Each row below holds a small network's activations on one input, seen along a few directions.
In each table, some parts of the input vary, and every possible input appears once, in random order.
Descriptions start from the smaller parts, as in this example, which fits no table here: one of 3 separate values, together with either a single point or one of 11 places along a line or (one of 6 places along a line, together with one of 8 places around a ring).
Shared parts are said once, and a part with two or three values counts as separate values.

Other details of the inputs shift rows strongly along two fixed directions, in all tables alike. That doesn't count.

Rows:
x1: 39, 80, -112, 277, -148, -197, 258, 103, 107, -242, -160, -63, 2, -74, -223, 171
x2: 179, -9, 105, -139, 97, 123, 86, 118, 224, 151, 74, 198, 50, -68, -144, 229
x3: -84, -33, -187, 87, 53, -162, 60, 190, 18, -165, -13, 159, -48, -113, -37, 397
x4: -109, -77, -181, 1, 47, -84, -43, 102, -24, 70, 22, 128, -38, -153, -42, 228
x5: -60, 29, -15, 33, -8, -135, 80, 193, 324, -173, -98, 160, 98, -40, -53, 318
x6: -198, 17, -138, 214, -123, -276, 94, 128, 216, -128, -198, 34, 149, -111, -150, 162
x7: -79, -126, -20, -72, -66, 122, -160, -19, 34, 212, -22, -17, -194, -127, 30, -169
x8: 48, 502, 272, -442, 190, 148, 267, 257, 31, -207, 71, 394, 323, -228, 92, 724
x9: 27, 28, 30, 56, 165, 112, -152, -148, -49, 79, 200, -12, 3, 141, 92, -164
x10: -142, -45, -130, 321, -58, -205, -88, -234, -323, -178, -35, -301, 63, 249, 130, -417
x11: -176, 34, -66, 208, -174, -109, -73, -54, 113, -200, -155, -194, -114, 56, 54, -237
x12: 98, -147, 18, -342, 128, 200, -88, 190, 128, 268, 115, 264, -162, -196, 14, 319
x13: 244, -110, 192, -240, 101, 432, -132, -68, -1, 284, 186, 39, -338, 4, 84, -149
x14: -3, 50, 46, 198, -116, 95, -90, -202, -4, -54, -5, -271, -150, 160, 45, -449
x15: -319, 503, -20, 204, -166, -245, 303, -48, -368, -447, -156, -87, 202, -239, 29, 168
x16: -36, 137, -36, 285, -120, -163, 126, -21, 183, -210, -109, -119, 145, 81, -153, -67
x17: -194, -98, -57, 215, -143, -92, -226, -361, -307, 150, -53, -361, 72, 205, 75, -744
x18: 183, -109, 87, -222, 124, 333, -152, -89, -66, 395, 212, 74, -220, -56, 26, -106
x19: 108, -121, 8, -18, -65, -67, 131, 59, -56, -69, -107, -28, -19, 15, -51, 54
x20: 94, 71, -75, 172, 146, -121, 149, 108, 41, -222, 85, 122, 73, 41, -41, 371
x21: 65, 44, -37, 55, -93, -296, 308, 185, 230, -299, -208, 36, 327, 48, -190, 316
x22: 98, 56, 79, 64, 41, 18, 86, 41, 206, -69, 28, 78, 85, 57, -79, 107
x23: -37, 10, 2, 265, -18, 70, -137, -241, -131, -40, 81, -217, -127, 180, 112, -402
x24: 130, -139, 159, -154, 8, 188, -102, -115, -65, 62, 38, -109, -109, 186, 160, -289
x25: -273, 29, -227, 321, -112, -371, 76, 86, 115, -172, -178, 0, 195, -82, -139, 149
x26: -63, 21, -113, 131, 5, -223, 128, 231, 206, -316, -81, 169, 51, -46, -38, 453
x27: -365, -7, -122, 304, -58, -45, -381, -327, -186, 5, 45, -288, -61, 200, 205, -630
x28: -74, 341, 273, -479, 48, 422, -70, -157, -389, 279, 198, 69, -90, -235, 249, -134
x29: -98, 396, 322, -480, 99, 434, -109, -151, -295, 259, 194, 89, 46, -135, 271, -164
x30: -45, 15, -138, 321, -153, -179, 150, -28, -7, -52, -130, -82, 39, -94, -217, -31
x31: -28, -64, -163, 224, -193, -374, 262, 89, -46, -160, -266, -49, 210, -72, -243, 133
x32: -25, -71, 16, -97, -79, 147, -135, 10, 83, 72, -39, -76, -285, -70, 72, -165
x33: -36, 60, -199, 419, -86, -297, 242, 50, -32, -275, -118, -31, 53, -47, -181, 205
x34: -26, 492, 199, -227, 96, 25, 296, 187, -98, -383, 4, 232, 238, -219, 101, 621
x35: 158, -94, 36, -213, 200, 304, -173, -106, -141, 395, 263, 97, -203, -44, 52, -66
x36: -159, -67, -8, 150, -234, -45, -169, -323, -179, 127, -138, -413, 51, 182, 7, -767
x37: 55, -33, -44, 77, 112, 120, -93, -129, -192, 100, 155, -39, -191, 42, 63, -113
x38: 160, -139, 116, -363, 108, 282, -65, 207, 197, 145, 85, 243, -282, -144, 71, 274
x39: 128, -53, 132, -423, 105, 214, -37, 252, 371, 237, 47, 243, -65, -149, -30, 313
x40: 28, 61, -116, 122, 132, -176, 145, 94, 70, -31, 55, 170, 200, -59, -171, 344
x41: 290, -92, 114, -366, 123, -29, 263, 348, 265, 56, -28, 357, 237, -89, -186, 616
x42: 267, -179, 199, -430, 36, 350, -99, -12, -34, 261, 74, -34, -244, 50, 92, -157
x43: 73, -102, 45, -304, 2, 209, -94, 139, 188, 254, 14, 94, -203, -188, -6, 84
x44: -159, -77, -177, 382, -198, -285, 21, -192, -316, -167, -175, -323, 23, 127, -1, -378
x45: 191, -41, 21, -200, 220, -94, 135, 210, 83, -80, 88, 253, 251, 62, -14, 469
x46: 85, -119, 194, -307, 95, 373, -258, -5, 140, 169, 144, 82, -320, 47, 228, -122
x47: -24, -121, 60, -316, 203, 287, -326, -28, 11, 372, 235, 134, -144, -8, 158, -69
x48: 214, -148, 263, -396, 118, 329, -159, -68, 50, 249, 139, 36, -44, 173, 154, -206
x49: 268, -160, 26, -404, 218, 81, 51, 178, -69, 249, 140, 283, 19, -86, -30, 408
x50: -41, 27, 41, 105, -106, 104, -120, -197, 23, 175, 5, -214, -40, 64, -66, -463
x51: 168, -177, 64, -265, 165, 201, -138, -57, -251, 218, 172, 15, -168, 90, 160, -87
x52: -222, 23, -191, 299, -21, -238, -49, 12, -27, -285, -39, -34, 10, 55, 54, 66
x53: -50, 25, 38, 187, 19, 96, -187, -257, -61, 65, 113, -173, -25, 184, 88, -436
x54: 27, -99, -15, -98, 100, -36, -91, -74, -164, 170, 77, 4, 126, 91, 29, -117
x55: -63, -58, -218, 259, -147, -415, 217, 53, -134, -149, -211, -57, 221, -50, -199, 127
x56: -42, -2, -45, 180, -182, 53, -76, -197, -82, 149, -51, -256, -129, -16, -97, -454
x57: 259, -115, 123, -275, 158, 96, 71, 149, 46, -21, 95, 158, 18, 91, 84, 289
x58: -144, 70, -82, 518, -183, -163, 17, -218, -70, -256, -113, -303, -20, 161, -19, -407
x59: -283, 69, -85, 291, -207, -168, -118, -133, 123, -149, -178, -260, 11, 91, 28, -386
x60: -17, 1, -86, 174, -27, -322, 182, 66, 38, -254, -120, -1, 318, 112, -81, 160
x61: 62, -167, 88, -310, 116, 349, -264, 10, -7, 256, 174, 101, -362, -48, 192, -61
x62: -3, 87, -136, 254, 10, -293, 252, 138, 155, -150, -71, 125, 265, -77, -259, 373
x63: 0, -94, -48, 28, -193, -87, 24, -83, -112, 79, -159, -205, 17, 2, -105, -276
x64: -194, 52, -136, 239, -46, -279, 44, 100, 184, -251, -108, 51, 157, 7, -44, 201
x65: 123, -39, 52, -62, -67, -49, 131, 56, 84, -162, -107, -71, 49, 109, -14, 37
Each input here is: one of 5 places around a ring, together with either a single point or (one of 3 separate values, together with one of 4 places along a line).
Q: Changing only the place on the ring of 5 turns x30 into x58. The same change can be made to x4. Which row results?
A: x52
Q: Start at x43 and move only the place on the line of 4, one step at a time. The first step leads to x7. Which rows follow, in order?
A: x12, x4
Q: Start at x8 and move only the place on the ring of 5, one step at a time. The first step leads to x29. Which rows follow, in order?
A: x28, x15, x34
Q: Start at x56 and move only the place on the line of 4, one step at a time. The first step leads to x30. Which rows follow, in order?
A: x18, x35
Q: List by row number the other rows that have the place on the ring of 5 in common with x53.
A: x5, x8, x9, x16, x21, x22, x27, x45, x48, x59, x60, x64
Q: Change only the choice among 3 separate values in x38. List by row number the other rows that result.
A: x13, x19
Q: Change only the choice among 3 separate values in x51. List by row number the other rows that result.
A: x3, x37

Rows:
x66: -72, 81, 5, -1, 15, 135, -66, 89, 274, 15, 61, 55, -73, -56, -12, 70
x67: 440, -32, 175, -463, 207, 201, 191, 291, 386, 213, 113, 366, 57, -121, -183, 563
x68: 58, -127, 137, 89, -16, 165, -176, -273, -156, 81, 78, -128, -120, 237, 174, -445
x69: 133, 550, 449, -597, 224, 361, 206, 48, -302, -120, 188, 253, 350, -217, 180, 482
x70: -221, -60, -101, 102, -184, 95, -254, -287, -314, 176, -23, -322, -305, -11, 87, -567
x71: -232, 8, -159, 180, -177, -331, 38, 50, 116, -95, -212, -84, 180, -78, -104, 18
x72: -83, -18, -13, -22, -163, 89, -108, -60, 6, 112, -91, -183, -225, -114, 54, -238
x73: -184, 1, -108, 295, -220, -253, 128, 49, 101, -113, -251, -36, 81, -169, -136, 24
x74: 22, -105, 7, -274, 247, 171, -214, 24, -43, 230, 139, 145, -84, 2, 168, 77
x75: 80, -71, 122, -166, 53, -6, 9, 51, 178, -23, 25, 14, 114, 173, -13, 20
x76: -190, -70, -109, 8, -50, -20, -263, -134, -182, 200, -39, -122, -18, 22, 52, -338
x77: -331, 88, -230, 497, -235, -217, -117, -198, -181, -312, -133, -334, -145, 43, 86, -424
x78: -22, -107, -57, 67, -162, 84, -125, -308, -355, 132, 0, -354, -174, 132, 44, -640
x79: 220, -142, 172, -398, 88, 128, -80, 42, 119, 257, 87, 62, 51, 74, 4, -78
x80: -207, 92, -240, 364, 26, -278, 44, -3, -47, -162, -28, -14, 38, -94, -110, 104
x81: 249, -35, -19, -146, 116, 34, 149, 160, 65, 131, 106, 173, 106, -44, -179, 309
x82: 62, -56, 171, -181, 54, 246, -70, 174, 236, 85, 33, 195, -135, -92, 58, 153
x83: 61, -153, 37, 96, 37, 39, -28, -150, -227, 87, 80, -84, -22, 142, 78, -216
x84: -104, -13, -142, 242, 20, -323, 240, 199, 25, -240, -101, 207, 107, -173, -144, 498
x85: -297, 42, -245, 405, -141, -255, -48, -151, -263, -201, -108, -280, -135, -29, 26, -268
x86: 153, 72, -97, 163, -38, -279, 298, 198, 110, -408, -120, 79, 119, 29, -125, 466
x87: 56, -13, 82, -233, 41, 263, -142, 24, 205, 316, 117, 87, -159, -151, 5, 7
x88: 6, 72, -52, 228, -154, -222, 195, 51, 97, -339, -235, -161, 52, 85, -125, 12
x89: -197, 79, -237, 311, -110, -261, 47, 3, -32, -56, -96, -20, 61, -137, -216, 81
x90: 79, 10, 23, 184, -59, -250, 340, 225, 247, -321, -214, 126, 222, 39, -216, 391
x91: 36, 31, -114, 177, -192, -261, 244, 38, 53, -220, -248, -164, 89, -25, -181, -19
x92: 165, 37, 71, -285, 259, 253, -65, 186, 282, 94, 239, 362, -139, -113, 50, 439
x93: -451, 777, 76, 66, -112, -165, 287, -91, -415, -362, -77, 27, 317, -220, 184, 111
x94: -52, -147, 36, -109, -29, 184, -162, -97, -136, 274, 64, 53, -181, -93, 37, -187
x95: 237, -208, 124, -268, 69, 232, 23, 8, -91, 278, 113, 129, -37, 21, -14, -5
x96: -145, -85, 81, 94, -25, 237, -368, -271, -163, 142, 119, -133, -286, 86, 266, -589
x97: 204, -130, 150, -307, 208, 188, -129, -19, 52, 117, 182, 105, 20, 204, 158, 30
x98: 136, -73, 46, -38, 169, 178, -127, -146, -132, 226, 224, -61, -76, 130, 73, -170
x99: 223, -154, 84, -287, 250, 156, -108, 30, -87, 218, 174, 75, 56, 147, 137, 45
x100: 124, 104, -100, 251, 46, -271, 266, 150, 199, -302, -32, 134, 226, 48, -175, 457
x101: 4, -47, -53, 243, -169, -267, 253, 8, 68, -145, -244, -63, 186, -9, -192, -39
x102: 271, -125, 95, -271, 160, 219, -8, 17, -123, 137, 196, 21, -177, 60, 103, 77
x103: 7, -37, -23, -186, 168, 27, -37, 155, 197, -53, 74, 260, 46, -24, 83, 369
x104: 237, -158, 77, -350, 127, 138, -99, 56, -72, 295, 119, 93, 73, 93, 19, -22
x105: -141, -9, 74, -11, -122, 316, -343, -194, -53, 127, 4, -296, -371, 60, 230, -602
x106: -39, 102, -59, 314, -89, -208, 150, 7, 176, -236, -126, -106, 157, 117, -191, 11
x107: -294, 31, -135, 215, -135, -270, 28, 46, 183, -237, -157, -79, 155, 25, -39, 33
Q: Describe the family of inputs behind these rows.
A: one of 2 separate values, together with either a single point or (one of 4 separate values, together with one of 5 places around a ring)
Q: Changing only the choice among 2 separate values turns x95 into x94. The same change can be made to x102. Which row results?
A: x85
Q: Changing only the choice among 2 separate values turns x83 into x84. The same change can be made to x101. Which row results?
A: x73
Q: Change only the choice among 2 separate values in x79. List by row number the other rows that result.
A: x71
Q: Change only the place on the ring of 5 in x107. List by row number the other rows that result.
A: x71, x74, x76, x103
Q: Change only the choice among 4 separate values in x81. List by row number the other rows that result.
A: x78, x95, x104
